Each row below is a small network's average activation on inputs in which a field has the value named, seen along a few directions.
Values that are neighbours, or in one group, have similar rows; names and order tell nothing.
In the rows, zero is written as 500.
Strong random noise was added to every row along 9 fixed directions; ignore it. To show where, here is one row again and again, with new noise each time:
[323 490 393 567 657 461 599 526 314 325 447 603 574 556 366 216 577 244
 485 686 643]
[446 623 540 490 511 477 451 431 390 550 471 619 482 435 468 437 582 518
 551 491 474]
[384 754 519 630 475 614 285 498 501 527 539 586 578 362 406 306 428 343
 584 268 390]
[518 532 356 522 487 402 573 512 303 501 339 478 578 490 387 396 737 646
 750 646 405]
[558 192 628 470 623 399 659 405 425 394 439 536 169 706 471 205 489 505
 542 904 492]
[387 611 516 403 598 372 568 366 229 614 332 661 537 429 457 397 744 559
 478 606 524]
[544 524 622 552 454 453 407 446 508 631 427 515 382 453 447 261 436 585
 633 403 224]
[503 451 524 489 541 381 391 551 465 558 542 593 531 492 475 499 468 419
 421 394 517]
[525 320 476 431 570 542 438 466 459 355 644 515 516 630 484 551 553 313
 405 635 726]
[527 587 212 554 560 769 269 623 588 406 581 385 645 447 460 637 470 449
 638 678 678]
[551 412 578 478 313 309 558 363 195 397 535 540 635 625 349 406 911 444
 678 316 378]


GED, 9 values:
rubo: [471 605 581 596 499 624 580 532 606 529 469 475 377 472 593 565 434 568
 512 582 509]
lub: [514 402 592 461 606 423 532 469 355 603 425 568 536 517 416 468 669 423
 464 542 600]
bapim: [551 400 500 373 586 557 376 297 352 620 370 389 576 529 435 339 719 506
 509 668 488]
pubu: [586 235 554 292 471 398 638 401 603 485 547 409 397 645 633 661 433 580
 263 514 559]
vivi: [493 316 671 457 548 320 626 416 285 537 373 448 597 648 479 363 807 407
 346 473 442]
kuguv: [649 109 855 461 557 577 461 291 511 487 567 419 317 728 454 272 597 275
 393 538 506]
rupun: [431 468 352 558 558 310 499 754 526 507 428 498 644 500 554 597 399 486
 359 363 497]
fepas: [624 513 487 565 500 455 233 530 307 599 332 345 614 522 398 425 895 594
 789 517 275]
lur: [431 613 514 560 468 367 614 479 385 594 362 569 560 401 373 314 576 506
 578 355 336]
GED is arranged as a ring.
Q: List every value one step from bapim, in the order listed.
A: pubu, lur
Q: List every value one step from rubo, in the order listed.
A: vivi, kuguv

NAKE, 11 values:
mede: [631 317 391 527 640 500 289 667 600 751 352 253 667 483 462 438 424 506
 427 538 407]
nutu: [621 385 305 438 575 695 291 592 679 583 605 336 687 468 507 788 404 446
 398 539 716]
fuzu: [613 608 433 490 448 442 421 540 513 686 447 522 482 370 500 690 527 769
 681 504 447]
zalin: [319 715 510 554 618 768 305 456 535 301 647 654 369 458 494 398 356 236
 474 639 707]
nadul: [448 495 450 351 516 387 636 544 523 438 585 630 457 522 697 864 418 606
 272 570 718]
vepu: [478 676 493 571 485 637 223 466 564 665 447 454 543 336 422 271 374 489
 620 337 272]
zul: [474 451 509 425 480 424 563 426 508 637 353 360 603 499 553 399 512 585
 352 353 314]
mezo: [547 454 450 631 413 394 614 668 477 448 461 486 561 544 399 471 534 513
 682 402 413]
bubo: [385 648 455 462 534 699 581 329 490 383 510 505 481 447 475 329 516 440
 525 645 584]
delan: [561 487 459 548 455 485 559 557 521 507 411 383 502 516 531 501 532 643
 601 571 363]
zor: [500 495 654 540 437 329 725 462 415 523 392 563 383 513 496 420 610 619
 571 447 349]
NAKE is arranged as a ring.
Q: List every value one step from mede, in the order listed.
A: delan, zor
Q: List every value one step from bubo, in the order listed.
A: fuzu, vepu
Q: List every value one step from nadul, in the order listed.
A: zalin, zul
